Each row below holds a small network's activations on one record, seen along a few directions.
After each row come some of the record's fields: V, Y, L, K, T, P.
Not every record has every field; a missing one is written missing.
The largest differences between rows may come from other fields.
In the rows, zero is written as 500.
Random noise pushes rows far along 20 fixed directions. That doesn't count. These rows show it; they differ only by the noise:
[486 433 609 547 602 568 661 535 487 330 441 578 656 612 583 474 493 438
 496 660 471 433 651 636 496 457 626 476 437 438 684 459 496 405 654]
[376 702 541 515 469 454 514 567 413 631 361 503 591 631 622 524 523 593
 557 340 605 636 369 740 341 530 484 586 472 558 324 526 534 478 411]
[380 480 461 625 644 460 529 514 572 467 568 551 515 383 659 327 476 429
 560 620 491 505 625 604 469 424 408 452 595 471 525 426 522 636 473]
[424 471 749 585 224 452 635 564 186 577 436 493 638 606 351 463 605 603
 641 494 573 505 605 413 603 498 459 663 440 595 575 494 355 591 513]
[572 458 662 714 436 491 574 597 489 569 437 379 403 416 381 518 583 485
 425 464 518 473 537 419 483 426 617 361 500 367 581 559 466 549 511]
[528 539 506 230 385 449 563 410 544 465 334 562 498 374 502 595 536 598
 412 721 388 523 479 296 538 369 722 360 320 291 408 629 612 425 408]
[646 451 401 433 665 400 584 406 591 344 562 319 653 533 592 484 638 706
 586 430 516 478 595 751 609 487 531 452 419 557 536 610 401 606 589]
[524 404 503 667 478 341 460 467 481 429 538 419 406 467 534 509 547 588
 391 504 520 396 348 476 458 653 438 507 493 532 454 597 533 742 518]
[475 609 483 401 475 641 417 409 452 533 404 456 529 552 331 524 672 512
 509 424 582 567 424 579 400 510 611 445 503 450 442 478 472 473 438]
[444 542 512 557 696 587 518 413 634 524 470 542 633 369 388 592 486 562
 438 493 648 711 248 496 517 507 518 606 657 494 484 546 530 446 445]
[523 393 579 564 523 402 396 527 424 588 579 455 682 544 597 454 504 582
 484 497 359 485 531 493 612 587 269 528 678 564 622 528 493 618 602]
[649 382 518 515 492 403 419 551 391 623 639 528 417 466 254 532 559 396
 420 579 329 418 454 532 619 558 372 552 628 433 512 403 509 655 451]
[444 417 493 575 454 397 607 513 460 482 473 433 586 407 457 481 505 697
 467 559 608 562 445 681 519 522 582 542 495 528 520 602 461 562 539]
[582 488 517 552 324 561 401 311 458 332 384 377 560 532 442 530 679 665
 444 645 541 622 387 512 633 448 462 391 337 604 568 455 442 613 581]
[529 483 530 359 599 579 558 494 729 622 609 448 555 517 433 244 356 653
 407 441 413 608 600 332 551 354 545 546 434 354 447 636 374 258 434]
[478 518 621 452 515 308 568 486 359 499 334 469 456 528 678 424 764 485
 535 391 304 393 485 532 420 634 509 529 596 589 359 529 438 791 329]
[337 399 788 758 587 610 456 451 656 450 527 398 535 430 541 418 378 419
 421 575 598 576 560 250 573 574 470 476 730 447 583 499 490 394 380]
[478 464 400 679 435 469 543 505 503 548 634 488 332 444 402 544 484 465
 379 627 558 493 379 581 560 530 530 496 514 561 473 685 541 614 454]
[625 499 421 176 666 554 494 517 573 490 580 793 485 364 609 415 342 217
 548 603 498 404 512 487 528 393 463 571 480 532 479 381 514 527 560]
[740 542 516 304 505 650 474 481 460 538 465 551 445 638 397 575 536 444
 417 426 471 429 347 598 548 494 619 552 426 590 477 515 474 432 605]
[236 547 447 428 548 505 561 452 454 586 502 649 707 502 634 541 421 676
 532 575 461 524 498 366 484 556 515 596 676 496 476 716 679 437 476]
[644 505 530 635 514 480 648 549 567 491 511 346 423 487 424 502 521 671
 544 169 572 500 619 212 520 417 471 491 407 504 442 534 416 516 430]

[601 524 492 453 452 434 545 468 579 413 625 476 373 503 315 513 517 368
 514 487 699 441 433 460 468 499 558 551 197 417 408 576 380 560 449]	<V:v1 Y:missing L:missing K:missing T:t2 P:p1>
[572 376 639 407 353 595 317 457 495 442 463 468 480 465 479 460 446 325
 389 640 532 444 458 458 532 545 552 397 473 501 640 446 420 451 670]	<V:v2 Y:missing L:missing K:missing T:t1 P:p1>
[359 476 551 578 590 512 584 443 528 405 281 497 568 601 578 351 629 586
 297 477 349 621 318 613 317 644 619 583 556 571 502 542 384 464 444]	<V:v2 Y:y1 L:l1 K:k2 T:t2 P:missing>
[466 412 578 660 467 357 591 573 459 499 561 403 534 520 551 552 474 572
 477 673 481 441 574 691 608 522 540 471 503 445 551 619 570 530 541]	<V:v3 Y:missing L:missing K:missing T:t1 P:p2>
[408 560 570 661 665 491 668 492 572 458 366 457 654 358 483 631 555 590
 563 388 650 722 439 483 504 479 535 545 651 515 519 497 505 465 379]	<V:v3 Y:missing L:missing K:missing T:t2 P:p1>
[397 382 651 589 573 465 592 476 567 287 489 481 548 432 636 361 454 430
 524 660 548 444 628 526 492 505 560 487 489 457 560 434 424 540 518]	<V:v1 Y:y2 L:l2 K:k1 T:t1 P:p1>
[611 427 487 315 560 401 535 618 501 489 408 662 499 422 469 520 385 406
 384 500 250 531 523 418 471 500 441 540 548 400 430 251 534 400 365]	<V:v1 Y:y2 L:l2 K:k1 T:t2 P:p1>
[473 516 586 475 558 537 597 491 435 507 474 611 486 569 470 443 570 431
 485 498 511 391 416 475 431 568 593 648 500 551 500 591 460 565 518]	<V:v2 Y:missing L:missing K:missing T:t2 P:missing>
[481 463 588 505 456 624 447 356 447 297 419 578 481 595 396 534 541 554
 466 538 491 363 430 206 426 577 548 554 432 435 500 368 566 471 567]	<V:v2 Y:missing L:missing K:missing T:t1 P:p1>
[470 558 516 646 494 547 471 552 550 602 540 374 475 392 546 446 403 722
 636 349 647 462 617 571 443 353 586 414 580 441 507 482 602 467 568]	<V:v1 Y:missing L:missing K:missing T:t2 P:p1>
[555 659 493 308 403 463 386 362 554 506 493 553 460 472 637 479 614 366
 577 591 444 537 460 305 574 372 386 420 308 527 407 559 466 638 395]	<V:v1 Y:missing L:missing K:missing T:t2 P:p1>
[496 472 532 497 564 538 478 525 507 529 541 449 578 561 256 436 523 557
 477 448 529 497 495 668 381 501 561 539 469 284 517 412 441 406 561]	<V:v1 Y:missing L:missing K:missing T:t1 P:p1>
[445 593 626 559 529 610 479 446 566 530 438 375 438 671 615 422 505 543
 492 400 357 606 572 497 569 499 455 496 593 583 339 416 501 360 279]	<V:v3 Y:missing L:missing K:missing T:t1 P:missing>
[627 494 337 345 478 491 519 522 467 565 530 546 561 470 344 498 546 655
 461 481 451 469 470 505 458 402 559 473 385 423 564 591 483 516 673]	<V:v2 Y:missing L:missing K:missing T:t2 P:p1>
[243 527 661 429 268 692 410 388 399 506 417 610 496 476 575 372 450 428
 508 641 666 432 420 172 398 553 609 535 471 567 528 666 486 511 592]	<V:v1 Y:y3 L:l1 K:k1 T:t2 P:missing>
[456 547 507 287 595 492 530 492 575 451 471 460 595 653 551 501 517 438
 508 396 594 466 520 594 339 630 669 525 380 388 437 632 422 325 456]	<V:v2 Y:y1 L:l2 K:k2 T:t1 P:p1>
[478 541 474 436 337 476 324 376 487 463 471 472 407 659 570 416 548 530
 335 507 419 507 273 424 373 637 429 516 348 601 347 583 484 574 449]	<V:v3 Y:missing L:missing K:missing T:t1 P:missing>
[507 481 502 437 516 525 598 491 552 565 589 477 607 485 478 338 471 671
 567 508 448 545 661 392 624 337 486 524 437 463 563 605 398 435 551]	<V:v3 Y:missing L:missing K:missing T:t2 P:p1>
[495 634 503 633 558 387 531 579 497 626 704 512 467 639 641 485 378 608
 646 349 538 391 546 485 477 444 321 627 414 487 343 570 622 579 495]	<V:v3 Y:missing L:missing K:missing T:t1 P:p1>
[420 488 294 409 428 658 480 417 463 464 548 572 517 399 455 504 451 515
 571 533 639 527 569 438 555 453 527 478 575 649 579 495 522 468 551]	<V:v2 Y:missing L:missing K:missing T:t1 P:p1>
[355 423 229 447 682 435 456 506 625 553 713 478 599 490 511 243 471 537
 508 403 470 542 587 604 358 575 377 536 580 438 516 621 365 527 515]	<V:v1 Y:y3 L:l2 K:k2 T:t1 P:p1>
[533 443 491 420 272 529 387 502 424 513 439 393 585 499 525 502 476 597
 465 427 588 580 487 460 550 547 471 435 451 644 591 560 389 456 616]	<V:v1 Y:y1 L:l2 K:k2 T:t2 P:p2>
[343 416 577 618 616 556 618 533 406 545 394 573 506 401 388 550 537 533
 407 485 523 409 352 550 359 651 750 610 790 473 567 587 548 495 570]	<V:v2 Y:y2 L:l1 K:k2 T:t1 P:p1>
[444 442 515 495 568 649 572 459 677 486 473 484 612 470 295 308 432 652
 342 442 558 656 426 295 393 443 606 569 431 374 559 554 339 284 539]	<V:v2 Y:y1 L:l2 K:k1 T:t1 P:p1>
[596 562 631 552 445 277 485 627 404 657 505 444 468 548 469 532 682 367
 534 408 294 472 552 434 482 478 339 438 451 337 447 495 450 682 381]	<V:v1 Y:missing L:missing K:missing T:t2 P:p1>
[427 621 360 171 466 554 339 365 519 603 562 674 444 572 528 454 502 296
 442 545 452 578 277 420 478 620 402 615 494 637 295 601 461 501 312]	<V:v3 Y:missing L:missing K:missing T:t1 P:p1>
[481 556 226 652 544 425 511 652 558 517 581 560 490 455 568 607 402 384
 532 321 696 526 499 480 284 489 376 404 383 477 575 581 541 522 618]	<V:v2 Y:y3 L:l1 K:k2 T:t1 P:p1>
[546 432 466 491 287 555 482 474 542 498 557 402 434 590 464 328 423 616
 348 573 379 611 546 495 629 407 474 461 327 615 524 543 356 389 523]	<V:v1 Y:missing L:missing K:missing T:t2 P:missing>
[523 540 547 405 628 552 566 430 602 349 286 506 554 540 673 474 634 487
 449 474 286 484 604 332 416 436 621 339 461 394 523 460 521 423 462]	<V:v2 Y:missing L:missing K:missing T:t1 P:p1>
[420 607 488 822 649 369 656 628 529 611 534 697 406 529 749 397 500 430
 481 565 270 496 426 531 409 378 347 574 544 535 482 556 613 697 499]	<V:v3 Y:missing L:missing K:missing T:t2 P:p1>
[388 327 341 640 612 363 670 533 551 467 665 402 496 369 433 407 557 574
 485 527 601 413 576 610 480 617 629 508 581 478 614 817 387 630 562]	<V:v2 Y:y3 L:l2 K:k2 T:t2 P:p1>
[520 515 592 610 472 415 567 654 488 507 455 520 613 486 517 531 454 394
 578 362 585 639 641 317 469 455 296 488 445 494 571 367 412 472 424]	<V:v3 Y:missing L:missing K:missing T:t2 P:p1>

Which values does each new row have?
[561 421 454 566 478 588 460 493 579 399 490 456 383 391 526 494 365 586
 465 526 553 430 601 387 541 443 568 389 537 500 553 407 597 413 541]	<V:v2 Y:y3 L:l2 K:k1 T:t2 P:p1>
[345 522 699 548 546 499 447 589 613 658 444 486 564 310 674 466 268 487
 512 496 631 625 476 494 480 450 497 507 667 407 457 502 570 364 490]	<V:v1 Y:missing L:missing K:missing T:t1 P:missing>
[564 550 558 474 451 578 381 487 370 570 517 468 526 806 512 529 591 558
 512 503 238 389 577 611 569 495 438 484 510 460 517 421 579 436 612]	<V:v1 Y:missing L:missing K:missing T:t1 P:p1>
[440 499 661 489 437 494 610 461 503 428 385 409 508 681 586 455 545 490
 424 449 491 550 433 610 497 628 634 587 436 640 439 641 351 420 402]	<V:v1 Y:missing L:missing K:missing T:t1 P:p1>
[357 494 491 667 412 513 427 520 364 529 436 437 535 557 599 346 604 675
 510 449 521 370 524 583 248 538 536 393 498 460 578 553 532 651 752]	<V:v3 Y:missing L:missing K:missing T:t1 P:missing>
[542 380 565 348 640 443 543 519 579 472 560 517 412 527 472 359 307 564
 432 345 440 412 499 397 462 640 489 734 525 462 297 402 461 379 369]	<V:v3 Y:missing L:missing K:missing T:t1 P:missing>
[505 312 644 511 553 534 536 553 624 419 611 429 580 495 522 269 312 493
 460 577 592 431 690 465 547 503 549 527 454 433 675 510 345 355 643]	<V:v2 Y:y1 L:l2 K:k2 T:t2 P:p1>
[602 543 472 421 559 373 519 447 533 377 443 555 502 519 730 599 530 594
 512 531 297 429 510 377 550 450 412 458 421 504 420 463 637 592 481]	<V:v1 Y:missing L:missing K:missing T:t2 P:p1>
[430 489 418 513 543 394 686 528 515 408 506 539 577 417 453 516 460 648
 647 499 579 563 621 522 522 413 495 588 420 430 451 389 500 480 422]	<V:v1 Y:y1 L:l2 K:k2 T:t1 P:p1>
[543 443 638 371 349 564 383 553 452 670 438 361 597 530 400 410 319 852
 455 301 575 499 469 460 474 521 586 583 540 469 481 480 480 278 644]	<V:v2 Y:y1 L:l2 K:k1 T:t1 P:p1>
[653 338 588 520 492 372 514 581 589 567 559 342 487 423 470 517 392 524
 342 378 375 594 512 310 704 577 360 513 626 562 490 545 405 444 364]	<V:v3 Y:missing L:missing K:missing T:t1 P:p1>
[456 423 423 603 455 577 279 391 489 462 508 517 539 361 427 453 444 672
 437 617 497 597 402 342 536 501 275 488 632 516 545 272 615 590 549]	<V:v3 Y:y1 L:l2 K:k1 T:t2 P:missing>
[556 585 456 493 467 441 465 495 517 537 490 460 430 513 524 588 545 519
 501 446 481 500 444 532 472 455 508 441 410 434 405 543 552 537 497]	<V:v1 Y:missing L:missing K:missing T:t1 P:p1>
[551 360 347 639 688 338 594 602 585 405 606 420 415 470 530 436 480 455
 438 376 346 484 645 686 471 595 378 501 615 511 476 366 452 559 389]	<V:v1 Y:missing L:missing K:missing T:t2 P:missing>
[536 439 692 766 697 413 416 385 716 407 613 262 419 563 545 451 556 532
 369 574 488 467 323 635 545 631 483 501 532 399 429 587 490 585 435]	<V:v3 Y:missing L:missing K:missing T:t1 P:p1>
[452 392 541 403 454 426 672 517 465 480 562 542 555 450 326 520 356 661
 543 485 643 507 506 435 577 561 591 757 468 518 430 556 442 397 425]	<V:v1 Y:missing L:missing K:missing T:t1 P:missing>
